Each row below holds a small network's activations on one record, seen along a few directions.
Each row is followed by the record's values for the fields S, U, Y, H, L, G.
A field that a record lacks is written absent.
Other fields move the rows too, some of them a lot.
Random noise pushes rows far along 5 fixed directions. That doesn't count. These rows show it; they differ only by the noise:
[-118  -49  142 -339  -45 -137   -1   66  -16  -99  168  -88   31  363
 -327  300 -196   52  254 -428 -147]
[ 244 -277  270  -21 -703 -505  244 -194  -91  297   95  254 -189   17
  -46  248  128  -39 -179 -237 -305]
[  91   86  -41 -101 -286 -433 -195 -307  135  286  213  -39  105  232
  201   28  -87   72  317 -261  -66]
[-339   44 -370   69  584  560  241   22  277  216  111  271  371 -186
  672 -200 -192 -314  187  226  -59]
[ 242  365 -227 -152   52 -535 -313  -79  123  107   12  -23   61  -23
  129   85  321 -158   57 -346   48]
[-447 -227  -32  -43 -166  517  186 -316   88  319  405  -67  230  364
  -91  115 -844  118  832 -215 -283]
[-249 -264  201 -296  297  245  453  427  -54 -257   14  247   15   72
 -160  290  -23 -206 -233 -132 -225]

[ 198 -109  220   58 -490 -172  -14  -88   36  311   81   70  -41  -29
  458 -344   29  257   -8  557   40] : S=absent U=absent Y=absent H=absent L=absent G=g2
[ 106   53   -5   28  175  -34  -86   32 -118 -206  -89  -78   76   80
  -32  119  105   -1 -102 -110    4] : S=s3 U=u2 Y=y2 H=h1 L=l1 G=absent
[ 252  -40  353 -337 -186 -648   66  379  -67  -55 -147 -121 -146    4
  -17 -157  502  -16 -318   85  111] : S=s1 U=u3 Y=absent H=absent L=absent G=g1
[ 395  289  -82  171   49  -75 -156  122  -90  -47 -335  100 -223 -409
 -106  -19  400 -139 -376 -137   37] : S=absent U=absent Y=y1 H=h1 L=l1 G=absent
[  90  231 -217  114 -135  242 -275 -237 -124   83  -37  -18 -152  -74
 -265    3 -170   56  167 -124   57] : S=absent U=absent Y=y1 H=h1 L=l2 G=g1
[  29   75  216 -259  -34  -59 -166 -140  -62  -54  110   28  -24   67
 -171  221 -164   68   30 -292  -43] : S=absent U=absent Y=absent H=absent L=absent G=absent
[-133 -139  156   31  167  121   18   34   -4 -141   51  176   48  269
  253  -33 -271  183 -254  206   23] : S=absent U=absent Y=y1 H=h1 L=l1 G=g2
[  95  359  -95 -225  406 -268 -318   96   77 -255  -35 -256   86   73
  106 -118   78  -76  177 -135  170] : S=s2 U=u1 Y=y1 H=h1 L=l1 G=absent
[  45  -46  155   88 -309  301  -27   25 -187   68  -92    4 -171  -83
 -367 -107 -162  193  112  109  -74] : S=absent U=absent Y=y1 H=h1 L=l1 G=g2
[ 482   11   11  407 -440 -382   40 -126 -215  176 -249  349 -353 -341
   -4  129  394  -66 -682   32  -53] : S=absent U=absent Y=y1 H=h1 L=l1 G=g2
[ -77  -97  176  -17  -69  127   45  -92  162   12  132  -97   29  251
   72 -122 -339  230  261   38  -60] : S=absent U=absent Y=y1 H=h1 L=l1 G=absent
[ 194  433 -338    9   89   27 -362 -320  -55   76  -98  -18  -37 -383
 -308  236  111 -139  160 -490   63] : S=absent U=absent Y=absent H=absent L=absent G=absent
[  65  192   61 -140  245  -70 -323  290   44 -393 -102  -47  -16  243
  130 -284  164  254 -265  216  218] : S=absent U=absent Y=y1 H=h1 L=l1 G=g2
[ -71 -140   90  -12   -1  136  312   11  -12  -46    0   44 -118  -61
 -379  306  -60  -38   26 -270 -174] : S=absent U=absent Y=absent H=absent L=absent G=absent
[ 172 -143   62  193 -367 -290  -25 -587  150  420   97  365   92 -170
  813 -239   23  142 -194  202    2] : S=absent U=absent Y=absent H=absent L=absent G=absent
[ -38  167   30 -309  182 -823 -386  112  364 -154  160 -315  154  565
  413 -163  304  166  102   56  263] : S=s2 U=u2 Y=absent H=absent L=absent G=g2
[ 133 -149  129  124   16 -161  -54   -7  203  -48  -97  283   75   25
  839 -414  176  265 -508  442  107] : S=absent U=absent Y=y1 H=h1 L=l1 G=absent
[  43    6 -119 -141  116   25 -142 -100  -88  -79   64   -6  140   -9
 -251  281 -163 -176  184 -367 -101] : S=s2 U=u1 Y=y1 H=h1 L=l1 G=absent
[-152  -87  191 -258  371  253  303  410  -65 -159  -42  246   -1 -387
   57  130  161 -538 -176   31 -152] : S=s2 U=u2 Y=absent H=absent L=absent G=absent
[   3  127  -41 -120   76  -96 -270   54  -54 -340  -47 -307   10  222
 -615  341 -148  234  273 -541   46] : S=absent U=absent Y=y1 H=h2 L=l1 G=absent
[-412  -68 -158 -103  563  301   89  262  332   39   89   15  289  -50
  533 -345   -4 -261  241  430  123] : S=s2 U=u2 Y=absent H=absent L=absent G=g2
[ -23  278 -589  212  230  -18  -35   55    3    0 -201 -116  -16 -260
 -492  351  263 -413   19 -444   51] : S=s2 U=u3 Y=y2 H=h1 L=l1 G=g2
[  96  -75   21   27 -414  -14   35 -184   21  451  -21  -21  -72 -278
   39 -125  -26 -316  405   12 -142] : S=s2 U=u2 Y=y1 H=h1 L=l2 G=absent
[ 155  -28   76 -213 -170 -603 -263  -62   -9  -11   63  -18   86  228
   -4  126   12   59   53 -210   44] : S=s2 U=u1 Y=y1 H=h2 L=l1 G=g2
[ 142  123 -218  305  -16   87  -23 -345   69  332  -23  473   89 -525
  514  -97  126 -430 -167   15 -196] : S=s2 U=u2 Y=y1 H=h1 L=l1 G=absent
[  53  -78 -156   66  -68 -493 -123 -181  204  156   76 -126  242  244
  242   83  103  -36  -13 -174   39] : S=s2 U=u3 Y=y2 H=h1 L=l1 G=absent
[-127 -127  200   55  151  622  261    9  -54  -56  -21  171  -33 -163
 -184   12 -328  -61   45   14 -165] : S=absent U=absent Y=y1 H=h1 L=l1 G=absent
[-217 -215  402 -395   65  -39  140  353   84 -140  170   14   26  119
    3   46  -52 -161   63  126  -67] : S=s2 U=u2 Y=absent H=absent L=absent G=g2
[-337 -390  166  -87  117  261  412  180  -42 -192    2  191   -3  170
  -45   81 -140   59 -194  207  -17] : S=absent U=absent Y=absent H=absent L=absent G=g2
[  59  240  341 -352  713 -146 -299  503   86 -537 -131  145  128  124
  449 -330  248  143 -554  392  293] : S=absent U=absent Y=y1 H=h1 L=l1 G=g2
[-169  131 -514   91 -108  178   -6  -55  -82  156    3 -442  -61   45
 -560  236 -101  -56  580 -430 -137] : S=s2 U=u1 Y=absent H=absent L=absent G=absent
[ 327  251  261 -392   66 -530 -319   48   18 -259 -127   73  -35 -140
   46   47  421  -20 -314 -221  152] : S=absent U=absent Y=absent H=absent L=absent G=absent
[-257 -411  416   64 -433 -133   52 -328  117  208  355  -52  124  546
  316 -170 -570  355  272   -3  -57] : S=s2 U=u3 Y=y1 H=h1 L=l1 G=absent
[ 237  263 -229 -103  192 -508 -199   80  169   -5  -86 -210   59  154
   44   -7  410 -106   15 -203   73] : S=s2 U=u1 Y=y1 H=h1 L=l1 G=absent
[ 113  -96  308  -13 -312 -234 -224  -21  -59  -49   15 -230 -157  499
  -35 -288 -107  585   76  235  144] : S=absent U=absent Y=y1 H=h1 L=l1 G=g2
[ 100  183 -331  332 -326  277 -108 -738   28  640  167  164   48 -438
  135   75 -332 -155  408 -180 -150] : S=absent U=absent Y=absent H=absent L=absent G=absent
[ 209  220 -246   35   78 -240 -240   81   49   48   31 -190  -17  -35
 -282   66  167 -116   99 -214   78] : S=s3 U=u3 Y=y2 H=h1 L=l1 G=g2
[ -17 -252  300 -137 -203  166   67  148  -43 -157   45   77 -101  109
 -137   62 -118   17   55  -20 -154] : S=s2 U=u2 Y=y1 H=h1 L=l1 G=absent
[-157 -189  244  -38  -49  213  -16 -272  -44 -210  194   38   30  411
 -143  125 -509  243   66 -196  -86] : S=absent U=absent Y=y1 H=h1 L=l1 G=absent
[-229  246 -297  147  438  671    3  -66   85  209   59  154  194 -333
  236 -203 -280 -112  268  309   44] : S=absent U=absent Y=absent H=absent L=absent G=g2
[ -67   52  234 -439  170 -190 -136  454 -125 -439  -71 -185 -102  224
 -423  180  165  -95  -82 -106  -58] : S=s2 U=u2 Y=y1 H=h1 L=l2 G=g2
[ -55    3 -237   87  128   62   53   19   38   19 -121   14   20 -130
  338  -26  231 -133  -85  174    5] : S=s2 U=u2 Y=absent H=absent L=absent G=absent

Which values does each new row have?
[-466  182 -103 -374  652  422  -61  244  187  -94  101 -215  442   88
  -19    8 -182 -306  571 -179   59] : S=s2 U=u2 Y=absent H=absent L=absent G=absent
[ 164  319 -111 -232  138 -323 -229  181   74 -220 -185 -241 -117  -15
 -306  100  385  -32   53 -361  180] : S=absent U=absent Y=absent H=absent L=absent G=absent
[  95  154    9   26 -393 -100  -44 -133 -185  214  -45  -78  -76 -187
 -255  107   61 -108  234 -100 -150] : S=s2 U=u2 Y=absent H=absent L=absent G=g2
[-342 -544  513  -75 -203  463  688  185  -77  -23  122  134  -97  141
 -316   89 -428  121   95  209 -271] : S=absent U=absent Y=absent H=absent L=absent G=g2
[ 458  609 -297   12  -95 -624 -820 -336   27   56 -109 -132 -108    2
   91 -115  311  125  -17 -210  340] : S=absent U=absent Y=y1 H=h1 L=l2 G=g1
[ 200 -136  394 -169 -282 -243  -63   -3 -110  -87  -85  168 -228   95
   36   35   81  113 -432  -15    1] : S=absent U=absent Y=y1 H=h1 L=l2 G=absent
[  58   28 -126  142  109   70  -51  -14   -5 -126  -98  217   17  -83
  261 -115  116  -27 -372  218  104] : S=absent U=absent Y=y1 H=h1 L=l1 G=g2
[ 136   88 -306  500 -369  213  -56 -623  -56  392   14   39  -92 -185
 -170  160 -349  -50  309 -302 -111] : S=absent U=absent Y=y1 H=h1 L=l1 G=absent
[  83 -282  665 -452   38 -221  230  490  -87 -403  -23  113 -210  228
  -25  135  232  172 -591  111  -59] : S=absent U=absent Y=absent H=absent L=absent G=absent
[  55 -185  109  206 -290  351   46 -323 -276  -21  -36  184 -220  -78
 -542  371 -362  154  -84 -382 -239] : S=absent U=absent Y=y1 H=h1 L=l1 G=absent
[ 121  141 -105  168  -82  -59 -195 -123  164  127  -50 -134   -4   72
  206 -256  -44  163  186   13   83] : S=absent U=absent Y=y1 H=h1 L=l1 G=absent
[-215 -349   89  -97 -118  211  275  -13   -7   21   80  213   63  -32
 -199  276  -78 -213    6 -198 -232] : S=s2 U=u2 Y=absent H=absent L=absent G=absent
[-217  209 -187 -223  844  154 -276  108  191 -384   44  123  405   29
  552  -62   -7   22 -206   36  218] : S=absent U=absent Y=absent H=absent L=absent G=absent
[-145  141  -93  -30  439  335  -30  194  145   35  -35  241  233 -260
  629 -396   35  -31 -124  578  155] : S=absent U=absent Y=absent H=absent L=absent G=g2
[-144  -18  -11  311  -66  603   55 -318  177  464  192  192  206 -159
  600 -500 -574  116  392  593  -72] : S=absent U=absent Y=y1 H=h1 L=l1 G=g2
[-218  -73  151 -129  372  662  288  469 -133 -189 -131  305    3 -348
  -65  -55   -5 -128 -272  368  -55] : S=absent U=absent Y=absent H=absent L=absent G=g2
[ 162  501 -102 -286  287 -755 -731 -174  270  -45  118 -137  238  319
  646 -254  185  213   19   64  422] : S=absent U=absent Y=absent H=absent L=absent G=g2
[  66  118   85 -302  -48 -360 -118  192   69  -58  -48 -119   85 -119
   11  -23  295 -297  119   51  123] : S=s2 U=u2 Y=absent H=absent L=absent G=g2
[  50  116   54  -86 -188   47  -19   76  -93   43  -88 -117 -171 -106
 -462  -30   74   40  223  -56    8] : S=absent U=absent Y=absent H=absent L=absent G=g2
[  49  150  -98 -130   77  -49 -136  184 -116 -204 -150    5  -82  -89
 -241   50  253   -7 -162  -34  143] : S=absent U=absent Y=absent H=absent L=absent G=g2
[  79  248 -225  108  113 -162 -188 -390  194  234   50  -29  121 -116
  227  -44   13   -3  238 -187   81] : S=absent U=absent Y=absent H=absent L=absent G=absent
